These are the activations of a small neural network, seen along a few directions. Each row is one input.
Each table varies a few parts of the input and shows all the possible inputs, shuffled.
A made-up example of a description, with smaller parts first: line(4) and (point or ring(9) or (values(3) and ring(8))).
Shared parts are said once, and a part with two or three values counts as separate values.

Rows:
r1: [ -3   9   0  -6   2  -3   1   8  11   3   5  -4  11 -14   5 -13  -4   2]
r2: [  0  -4 -11  -2   3  -1   4   0  -3  15  -7  -4   7  -3  17  -4  12  12]
r3: [  3  -1 -12  -7  -9   6   7  -9 -10  -2  -7  10   2  -9   8   3  10  16]
r4: [ -2   9   4  -6   7 -10  -1  13  10   3  -6  -5   1   5   2 -10 -14 -11]
r5: [ -1  -7   9  38  21  -4 -28  -7  25  -1  58 -13 -12   0 -12  46  39 -34]
r6: [  4  10   2   0  11   2   3   0   6  -6 -11  -4  -4  13 -15  -6 -30  -5]
r7: [  0  11  -4  -9 -10   1   1  -3  -1 -12   7   9   9 -19  -7  -7  -6   7]
r8: [  6  -3  -5  -1  13   4  10  -8  -6   6 -19  -2  -8  25  -6  -2 -11   5]
r9: [ -1 -17   6  -2 -23  10   4  -2 -19  -6  -8   7  -7  -1   8   4   7   9]
r10: [  2  -5  -3  -3   9 -10   3   6  -4  14 -16  -5  -1  16   9  -3   6   1]
r11: [ -7  -4  13  -2 -25   6  -3   4  -9 -13   5   9   0 -12  -7  -7  -9  -3]
What do these inputs look like to the network? -> point or (values(2) and line(5))
Which other rows does r10 become when the line(5) part takes its other values? List them by row number. -> r2, r3, r8, r9

Rows:
r12: [ -2   2  -7 -21 -16   0  15   3 -20   5 -31  15  11  -5  -1 -29 -16  22]
r13: [  0   3  11  10   2  -1 -12  -1   9 -13  22   1  -8   0 -17  14   0 -20]
r14: [  0 -11   4  16  -2   7  -9  -9  -3  -5  14   0  -8  -1  -5  20  13  -4]
r15: [  0   3  -3 -25 -17   6  19  11 -15   0 -40   7   3  -4  13 -24 -27  20]
r16: [ -5  -5   9  17   4  -5 -12   7  10   3  21 -10   0  -2  -1   9  11 -15]
r17: [  0  -3  -5  13   3   6  -9  -9   5   1  20  -2   2 -13   2  16  19   1]
r18: [  4  11 -10   6  41 -12   1   3  16  21 -19 -14  -9  41  -3  -2 -19 -17]
r19: [  0 -11   3   6  -8   3  -2  -9  -7  -6  13   7 -10  -1  -1  21  22  -2]
r20: [ -3  11   1   5   8  -3 -11  -2  18  -8  28  -2   1 -14 -10  10   4 -14]
r21: [ -1   5  -2  14   5   2  -9  -4  13  -2  24  -4   4 -13  -5  13  11  -6]
r22: [  4   4 -13 -25 -15  -2  14  -1 -23  -6 -33   8  11   1   4 -24 -21  24]
r23: [ -3 -11   4   4  -6  -4  -6   2  -1   5  16  -1  -4  -2  10  13  29  -6]
r24: [ -5   2  13   9   6 -10 -14   9  15  -3  25  -6  -1  -2  -6   7   5 -22]
r25: [  4   8  -5 -23 -13  -4  14   7 -15  -2 -44   8   8  -4  14 -25 -19  21]
r26: [  0  -3   7  18   0   3 -10  -3   4  -7  18  -2  -7   1 -12  17   6 -12]
r27: [ -3   1   0 -22 -18  11  18  -1 -19  -1 -26  11   7  -3   3 -33 -22  23]
r28: [  0   1  -2 -23 -20  13  20   0 -12  -6 -31   7   4  -2  10 -27 -27  23]
r29: [  2  -3  -6   4  -3   2  -2  -8   2  -1  19   6   0 -12   7  16  28   3]
r30: [ -3 -12   5  14   1   0 -12   1   2   7  17  -8  -2  -3   6  12  20  -8]
r31: [ 12   8  -2   4  47 -11   7   3  20  17 -14 -23  -4  37 -10  -3 -17  -8]
What do these inputs look like to the network? -> values(2) or ring(6) or (values(3) and line(4))
Start at r15 and move only the ring(6) part, one step at a time. The first step leads to r28. Which rows follow, in order? -> r27, r12, r22, r25

Rows:
r32: [ -2   1  -2 -14  -7   3  14  10  -7   9 -28  -3  11  -3  12 -27 -19  19]
r33: [  3  -5  -5 -11  -8  15  17  -7 -15   1 -29   4   0   7   5 -18 -21  22]
r34: [-12 -13   2   5 -43  11 -12  -6 -13 -10  38  20   9 -52  14  16  46   9]
r35: [  1  -2  -2  16  26 -10 -12   3  21  13  23 -16  -7  10   9  25  24 -20]
r36: [ -4   8   2 -21  -9 -12   7  17  -7   2 -28   3  11  -1   9 -32 -24   5]
r37: [ -4  11   7  21  20  -5 -19  -1  31  -3  48 -11   3  -8 -20  12   7 -27]
r38: [  4   8  -5 -25 -10  -2  16   0 -13  -8 -31  14  -1   6  -5 -16 -23  12]
r39: [  2  -7  -5  13  28 -13  -8  -2  10  20  15 -12  -2  16   2  15  28 -12]
r40: [ -1  -6   5 -13 -14  12  17   5 -15   3 -30   2   0   6   5 -24 -25  17]
r41: [  5   5 -11 -17  -5   7  17 -10 -15  -5 -30  12  -2   8  -1 -13 -19  20]
r42: [  4  15 -11 -24  -2 -10  12   6  -6  -2 -28   9  11  -3   4 -21 -18  14]
r43: [  6  12 -18 -18   1   0  14  -3  -9   2 -27   5   9  -1   7 -17 -13  21]
r44: [  3  -8   4  25  18  -4 -13  -1  12   4  15 -12 -16  19  -2  31  16 -24]
r45: [ -3   4  12  26  13   1 -22  -4  19 -12  41  -7  -6  -1 -29  21  -2 -29]
r46: [  3   2 -12 -13  -2   7  14  -1  -8   9 -28  -2  11  -2  11 -21 -15  24]
r47: [  2  -1  12  27  18   0 -18  -2  21  -7  30 -11 -14   5 -14  30   9 -27]
r48: [  0   7   6  20  25  -6 -16   1  32   2  37 -14  -4  -2  -3  22  18 -24]
r49: [ -3   3   8 -22 -17  -3  10  14 -14  -4 -31   7   0   8   1 -28 -29   3]
r50: [ -6 -22  11   5 -51  15  -9 -12 -23 -27  34  19  -1 -39   4  24  39   9]
r51: [  3 -13   2  21  20  -7  -9  -7   1  12   9  -7 -12  27  -8  21  21 -14]
What do these inputs look like to the network? -> values(2) and (point or line(4) or ring(5))
Changing only the values(2) part turns r41 into r43. The same change can be made to r49. Which row results? -> r36
Which other rows does r38 become when the values(2) part takes its other values? List them by row number. -> r42
Which other rows does r39 become when the line(4) part takes its other values? List them by row number. -> r35, r37, r48

Rows:
r52: [ -4 -12   5 -18 -21  17  24  10 -24  10 -51  -2   5   9  16 -41 -37  29]
r53: [  3   4  -6 -37 -21 -17  17  11 -29  -4 -49  20   0  10  11 -23 -13  15]
r54: [  7  -2 -10  13  26  -1  -3 -11   6   8  -2  -9 -12  26  -2  19   5  -8]
r55: [ -6   8   7   6  -1 -11 -14  12  12  -4  18  -6   9 -13  -2  -4  -2 -15]
r56: [  6  24 -22 -27  -5  11  21 -12  -6 -10 -25  14  17 -18  -5 -28 -32  34]
r57: [ -5  -8  13  13 -16  10 -10  -9  -7 -16  21  11 -10  -6 -18  15   6 -10]
r58: [ -2   0  -7   6  11  -9  -7   6   7  16   8  -6   9 -10  12   5  21  -1]
r59: [  5   5   9  14  19  -1  -5   0  13  -7   2  -8 -13  20 -20  14 -16 -19]
r60: [ 0  1 -6  5 22 -7  0  0 13 19  7 -8  1 11  5  2 14 -5]
r61: [  0  -8  -1   6  -5   3  -3  -3   3   2  15  -1   1 -15  16  15  29   4]
r62: [  3 -18  -1  13  -8   9  -4 -16 -13  -4  16   3  -7   1  -4  23  27   5]
r63: [ -2   7  10   2  15  -8  -7   8  17   0  15 -10   0   5 -10  -4  -8 -18]
r64: [ -7   0  10   4 -16   4 -10   5   7 -12  25   3  -1 -20   0   8   6 -11]
What do these inputs look like to the network? -> values(3) or (values(2) and line(5))
Which other rows does r63 become when the line(5) part takes its other values? List them by row number. -> r55, r57, r59, r64
